A small network was trained on invented records. Each row is its activation on one of them, seen along a few directions.
After each row come some of the record's fields: M, C, P, N, Z, E.
A field that a record lacks is left out.
The largest differences between rows may come from other fields.
In the rows, 500 means zero.
Strong random noise was added to every row along 23 fixed directions; ignore it. To show where, here is one row again and again, with new noise each time:
[632 393 466 644 397 543 576 544 464 552 593 325 525 435 504 449 292 478
 495 613 267 542 654 361 315 571 503 561 432 593 297 510 564 437 679 501
 630 435]
[313 491 544 485 399 491 331 603 363 531 578 523 609 422 550 462 493 589
 434 292 659 785 552 756 504 444 636 384 309 438 477 370 513 512 354 383
 516 584]
[587 347 591 654 297 525 519 565 491 613 640 535 686 616 423 410 206 455
 542 533 591 491 581 503 393 560 668 412 336 510 404 385 697 474 455 558
 694 537]
[424 648 441 589 512 685 524 663 414 565 406 531 574 618 526 411 454 614
 564 578 549 609 681 597 615 752 569 429 621 602 348 519 489 580 714 701
 442 428]
[417 405 563 417 298 323 341 374 526 438 479 403 415 533 382 566 727 552
 580 384 531 529 510 646 656 417 432 438 495 472 585 328 543 584 465 510
 509 526]
[592 301 588 419 528 577 571 346 532 439 492 477 429 440 547 578 385 572
 407 720 510 329 612 454 627 508 315 528 473 539 551 467 527 512 448 484
 572 588]
[395 501 506 469 511 599 487 502 504 507 566 641 696 505 564 399 391 558
 429 437 486 591 617 606 508 491 537 425 436 312 546 402 417 465 583 324
 456 486]
[396 480 556 562 598 616 695 513 421 545 514 541 536 295 603 641 455 570
 526 531 644 536 477 611 477 411 385 532 545 351 670 441 531 482 390 464
 371 600]
[561 448 475 490 438 391 382 363 600 521 331 521 720 653 332 419 485 380
 450 563 525 485 507 299 408 260 566 636 504 626 564 547 620 357 496 597
 610 563]
[466 594 243 363 584 741 610 583 368 401 580 287 447 535 433 357 518 436
 558 520 336 318 540 487 605 530 460 603 377 424 489 497 427 476 701 421
 402 512]
[574 480 606 396 525 350 362 554 602 479 484 446 538 591 431 459 293 486
 489 508 402 601 690 579 477 558 648 568 440 718 193 533 595 451 389 557
 681 348]
[308 479 610 326 242 165 400 309 412 531 652 472 565 392 552 551 527 534
 550 349 618 501 405 460 331 405 601 347 490 429 391 321 708 474 630 544
 799 394]
[372 508 550 327 716 503 504 416 463 455 536 495 580 521 513 434 382 541
 538 457 497 392 573 653 480 529 390 529 487 540 454 515 513 512 673 411
 672 328]
[623 410 684 581 476 493 440 431 283 532 571 408 490 579 431 285 480 355
 481 465 639 569 484 568 434 599 583 492 208 627 486 344 333 465 567 606
 534 567]
[509 452 376 331 430 477 496 460 530 423 723 382 552 475 403 573 398 416
 401 501 437 415 724 528 376 534 494 580 403 465 480 308 554 369 475 499
 427 545]
[462 508 558 558 416 490 560 531 511 549 425 703 662 413 629 644 394 553
 526 502 561 406 602 582 363 670 387 353 515 574 535 525 528 552 261 540
 456 540]
[625 435 574 741 731 600 496 640 359 581 478 360 504 318 557 453 319 558
 516 489 604 534 348 606 332 395 429 539 335 593 325 593 379 547 514 341
 596 374]
[496 592 334 456 437 498 624 503 536 629 524 635 485 634 505 364 461 426
 379 500 371 358 402 444 483 624 541 441 446 427 579 532 634 304 347 499
 528 675]
[636 280 604 514 617 552 359 448 417 530 255 460 646 387 379 633 471 552
 643 538 298 709 760 689 544 479 428 695 365 626 567 428 327 587 255 564
 366 632]
[602 470 396 288 694 537 450 406 482 405 566 466 454 493 427 431 460 425
 583 529 385 216 390 474 537 569 497 509 396 392 409 439 361 565 568 463
 429 364]
[591 631 612 607 386 442 625 574 605 428 503 587 497 321 642 490 577 570
 488 416 636 434 556 388 511 564 522 413 435 595 679 571 323 407 345 680
 410 553]
[454 557 652 497 530 525 520 530 580 449 423 548 571 433 491 563 469 481
 413 594 461 546 559 431 455 404 484 558 552 605 378 636 503 435 354 389
 558 495]
[388 503 483 267 545 589 428 544 549 327 614 388 576 482 370 571 515 528
 621 468 416 408 656 447 576 347 591 622 541 432 473 541 525 565 556 499
 509 477]
[658 546 447 419 397 532 602 527 568 331 546 606 340 529 538 614 560 310
 625 430 689 617 264 360 485 664 498 416 427 526 301 581 670 679 447 509
 481 271]
[415 458 372 492 440 597 499 545 518 431 433 416 505 326 558 691 458 540
 362 733 534 507 587 377 490 362 431 548 640 526 409 541 656 497 364 478
 368 585]

[604 366 687 565 472 426 557 416 621 459 491 543 327 585 496 639 660 439
 509 368 532 729 487 605 501 460 296 585 530 493 718 520 488 562 392 431
 417 562]  <M:m2 C:c2 P:p1 N:n2 Z:z1 E:e2>
[712 437 493 411 600 472 451 502 468 556 550 525 390 503 479 487 363 482
 561 601 467 688 480 379 563 735 776 546 475 561 200 444 554 550 550 781
 579 366]  <M:m2 C:c1 P:p1 N:n2 Z:z1 E:e2>
[552 444 646 309 634 306 392 389 545 456 459 523 596 361 586 607 417 619
 506 413 613 381 570 477 423 376 484 565 455 667 551 584 441 479 398 608
 696 466]  <M:m4 C:c1 P:p2 N:n2 Z:z3>
[402 548 570 564 410 729 635 520 346 499 389 506 451 496 695 548 617 520
 357 620 449 717 595 344 502 487 355 552 645 521 514 650 389 540 693 395
 428 671]  <M:m2 C:c1 P:p1 N:n2 Z:z1 E:e2>
[511 470 643 636 609 510 421 599 535 393 306 421 537 353 545 517 473 580
 538 607 631 476 477 468 581 330 459 508 566 678 347 648 363 630 482 440
 515 330]  <M:m2 C:c2 P:p1 N:n2 Z:z3 E:e2>
[548 547 423 606 479 530 371 509 515 483 475 403 444 582 453 460 616 532
 498 496 373 429 481 551 495 593 375 398 574 502 342 485 294 634 784 371
 409 320]  <M:m3 C:c1 P:p2 N:n1 Z:z2 E:e2>
[658 614 627 494 187 478 654 524 473 614 541 450 405 643 569 610 566 677
 482 401 705 479 531 512 620 508 434 410 473 450 441 378 432 468 713 531
 716 573]  <M:m3 C:c2 P:p1 N:n2 Z:z3 E:e1>
[551 533 380 360 549 459 428 517 592 575 533 548 613 455 440 753 339 658
 323 553 690 616 681 658 489 517 513 557 575 500 301 291 611 379 427 539
 536 463]  <M:m2 C:c1 P:p2 N:n2 Z:z2 E:e2>
[404 483 636 600 385 552 490 452 403 486 506 525 313 586 538 483 741 438
 498 530 592 525 354 479 577 586 444 371 579 499 617 522 475 655 517 534
 421 613]  <M:m4 C:c1 P:p2 N:n2 Z:z3>
[461 628 310 280 565 504 364 546 415 439 450 375 520 501 439 531 584 472
 552 414 376 476 522 459 462 446 558 616 436 581 402 590 489 500 494 517
 514 493]  <M:m4 C:c1 P:p2 N:n2 Z:z1 E:e1>
[519 533 155 477 561 632 653 585 416 538 574 454 450 415 633 653 483 545
 680 421 568 592 422 503 452 520 491 549 608 216 597 417 593 621 714 616
 221 413]  <M:m4 C:c1 P:p1 N:n1 Z:z3 E:e1>
[616 412 562 559 476 413 558 385 583 604 452 623 641 412 389 561 385 554
 602 556 518 547 520 560 562 580 521 457 425 501 454 304 596 443 425 550
 667 395]  <M:m4 C:c2 P:p2 N:n2 Z:z1 E:e1>
[565 503 322 454 561 409 487 592 594 556 426 402 369 513 699 378 399 643
 414 445 343 656 496 476 609 387 590 550 567 417 445 623 542 420 581 493
 477 452]  <M:m3 C:c1 P:p2 N:n2 Z:z3 E:e2>
[371 384 431 581 457 574 616 381 433 428 457 460 428 451 477 567 639 415
 607 608 410 314 477 504 492 623 179 469 588 540 684 492 592 630 545 462
 409 519]  <M:m2 C:c1 P:p1 N:n2 Z:z1 E:e2>
[387 476 598 542 610 494 397 447 550 451 461 602 483 457 648 446 544 583
 394 538 655 585 436 430 538 416 536 417 665 503 569 636 478 573 556 554
 426 480]  <M:m3 C:c1 P:p2 N:n1 Z:z1 E:e2>
[543 538 573 651 436 403 570 411 603 734 351 651 604 587 300 409 496 601
 500 614 297 452 574 598 627 729 482 428 558 584 456 362 520 323 476 584
 691 528]  <M:m2 C:c1 P:p1 N:n1 Z:z1 E:e2>
[539 492 362 280 644 617 475 487 556 371 596 462 546 330 602 502 348 603
 343 621 372 549 725 305 543 507 594 607 487 497 357 545 431 426 672 508
 522 415]  <M:m3 C:c1 P:p1 N:n2 Z:z3 E:e2>
[287 492 492 314 412 551 625 373 254 448 460 488 436 440 796 506 464 471
 440 601 582 539 460 482 525 460 377 458 514 399 486 445 627 544 613 367
 505 533]  <M:m4 C:c1 P:p1 N:n2 Z:z1>
[412 426 557 454 601 492 484 434 524 409 567 584 549 445 496 527 415 411
 486 474 624 561 486 689 457 492 418 487 431 457 498 392 562 535 416 318
 481 360]  <M:m3 C:c2 P:p1 N:n2 Z:z2>
[779 582 605 474 470 246 528 551 590 610 537 420 332 606 635 435 367 618
 444 461 456 250 616 474 487 666 589 483 502 630 432 514 312 356 485 787
 572 518]  <M:m2 C:c1 P:p2 N:n2 Z:z1 E:e2>
[479 585 687 556 564 508 521 574 340 641 442 365 507 504 363 455 498 502
 609 570 293 505 604 614 521 482 646 657 480 541 438 433 367 395 415 600
 521 645]  <M:m4 C:c2 P:p1 N:n1 Z:z1 E:e1>
[602 573 547 485 357 578 657 571 626 283 534 595 493 456 603 509 493 502
 606 417 601 651 680 493 666 690 470 434 382 567 512 495 469 577 526 526
 457 323]  <M:m3 C:c1 P:p1 N:n1 Z:z1>
[570 523 516 662 280 460 655 558 382 576 538 279 535 443 411 479 493 488
 708 503 573 390 444 498 524 422 541 481 423 405 457 248 470 475 697 554
 531 439]  <M:m1 C:c1 P:p1 N:n1 Z:z3>
[551 454 572 425 654 504 460 510 570 557 362 669 618 606 498 553 378 570
 800 413 296 376 481 594 511 547 484 499 533 458 486 654 519 701 422 448
 640 374]  <M:m4 C:c1 P:p2 N:n2 Z:z1>
[447 493 468 399 579 544 626 500 442 365 621 334 460 336 559 411 500 491
 652 535 351 386 649 398 593 531 577 590 523 419 644 452 363 492 689 678
 319 471]  <M:m1 C:c1 P:p2 N:n2 Z:z2>
[455 704 580 397 415 453 417 630 550 537 490 498 594 512 503 485 510 634
 369 466 455 366 653 455 558 336 685 536 493 504 512 556 353 306 306 517
 561 710]  <M:m4 C:c1 P:p2 N:n2 Z:z2 E:e1>
[615 568 510 359 689 423 509 462 515 415 484 387 416 367 525 651 511 484
 429 459 658 522 445 467 407 319 416 709 448 613 459 567 452 421 446 487
 566 419]  <M:m1 C:c2 P:p1 N:n2 Z:z2 E:e2>
[407 477 546 406 425 553 581 520 571 303 430 497 498 470 551 523 503 489
 589 585 570 437 597 457 717 451 491 487 520 539 580 571 621 568 349 543
 438 515]  <M:m3 C:c1 P:p2 N:n2 Z:z3 E:e2>
[507 502 522 662 507 581 541 495 582 398 670 416 504 423 252 584 624 331
 441 551 509 434 519 506 357 505 380 544 504 504 530 387 408 445 497 398
 319 476]  <M:m3 C:c1 P:p1 N:n1 Z:z3 E:e1>

Here are new rows. What are their fields?
[403 408 422 356 722 633 312 509 507 447 630 475 238 450 477 538 624 650
 220 526 507 526 506 640 708 543 453 500 552 457 536 528 422 540 372 434
 394 691]  <M:m3 C:c1 P:p1 N:n2 Z:z2 E:e2>
[310 391 484 455 306 491 388 528 454 360 681 426 556 177 571 711 471 690
 577 532 593 282 688 537 505 572 457 298 508 501 469 360 556 687 446 534
 514 454]  <M:m4 C:c1 P:p1 N:n1 Z:z2 E:e1>
[536 600 463 487 575 572 504 510 584 494 640 667 505 495 412 465 531 477
 364 507 495 349 482 454 443 730 523 406 450 559 481 534 431 402 397 521
 522 534]  <M:m4 C:c1 P:p2 N:n2 Z:z3 E:e1>
[604 340 480 412 475 535 463 381 437 504 552 574 488 319 598 532 387 630
 465 628 534 296 446 402 596 579 512 364 363 418 477 383 475 562 425 519
 612 537]  <M:m4 C:c1 P:p1 N:n2 Z:z3 E:e1>
[541 396 601 671 593 403 388 328 617 616 383 543 441 620 343 590 629 537
 437 609 450 637 555 470 404 600 353 575 791 753 551 614 612 506 604 751
 596 507]  <M:m3 C:c1 P:p2 N:n2 Z:z2 E:e1>
[560 529 536 571 557 374 350 416 522 610 490 659 557 699 550 338 567 389
 332 367 426 635 473 409 244 561 567 487 555 532 617 583 294 435 660 564
 425 539]  <M:m4 C:c2 P:p1 N:n1 Z:z3>
[377 564 681 472 652 437 485 448 606 412 478 705 577 359 484 429 530 514
 453 513 558 511 468 565 611 537 546 416 516 505 493 487 380 452 369 412
 501 366]  <M:m2 C:c2 P:p1 N:n1 Z:z2 E:e2>
[450 586 430 622 550 503 586 533 438 698 517 402 263 492 446 507 635 504
 291 575 312 611 343 524 455 538 440 550 608 494 408 536 572 320 460 432
 519 656]  <M:m3 C:c1 P:p1 N:n2 Z:z3 E:e2>
[212 645 447 414 694 555 455 605 439 502 662 549 574 360 639 369 416 605
 293 359 551 536 453 575 389 453 551 430 420 510 439 675 564 390 500 275
 712 466]  <M:m3 C:c1 P:p1 N:n2 Z:z1 E:e2>
[336 439 453 601 667 340 415 409 417 719 479 411 533 454 476 374 363 653
 477 599 477 311 432 667 420 506 472 427 649 524 449 405 632 411 627 609
 651 437]  <M:m3 C:c1 P:p2 N:n2 Z:z1 E:e1>
[342 580 640 184 451 455 516 415 285 510 509 378 477 502 414 684 602 453
 643 525 231 260 603 533 455 528 465 599 545 502 402 455 435 529 443 500
 578 643]  <M:m4 C:c1 P:p1 N:n1 Z:z2 E:e1>
[664 358 449 490 638 504 508 382 561 528 463 481 515 388 456 634 470 536
 458 567 530 458 452 384 457 304 420 657 520 437 634 484 470 453 486 520
 488 564]  <M:m1 C:c2 P:p1 N:n1 Z:z3 E:e1>
[700 299 512 547 538 526 411 398 345 552 450 456 542 476 513 491 443 478
 558 501 505 594 458 438 414 493 471 555 351 528 481 434 373 607 639 535
 528 499]  <M:m2 C:c1 P:p1 N:n2 Z:z1 E:e2>
[686 483 546 647 485 385 531 373 584 536 308 522 666 629 473 396 473 415
 621 383 500 608 456 529 398 335 355 586 405 506 606 458 416 451 703 367
 565 291]  <M:m4 C:c1 P:p2 N:n2 Z:z1 E:e1>
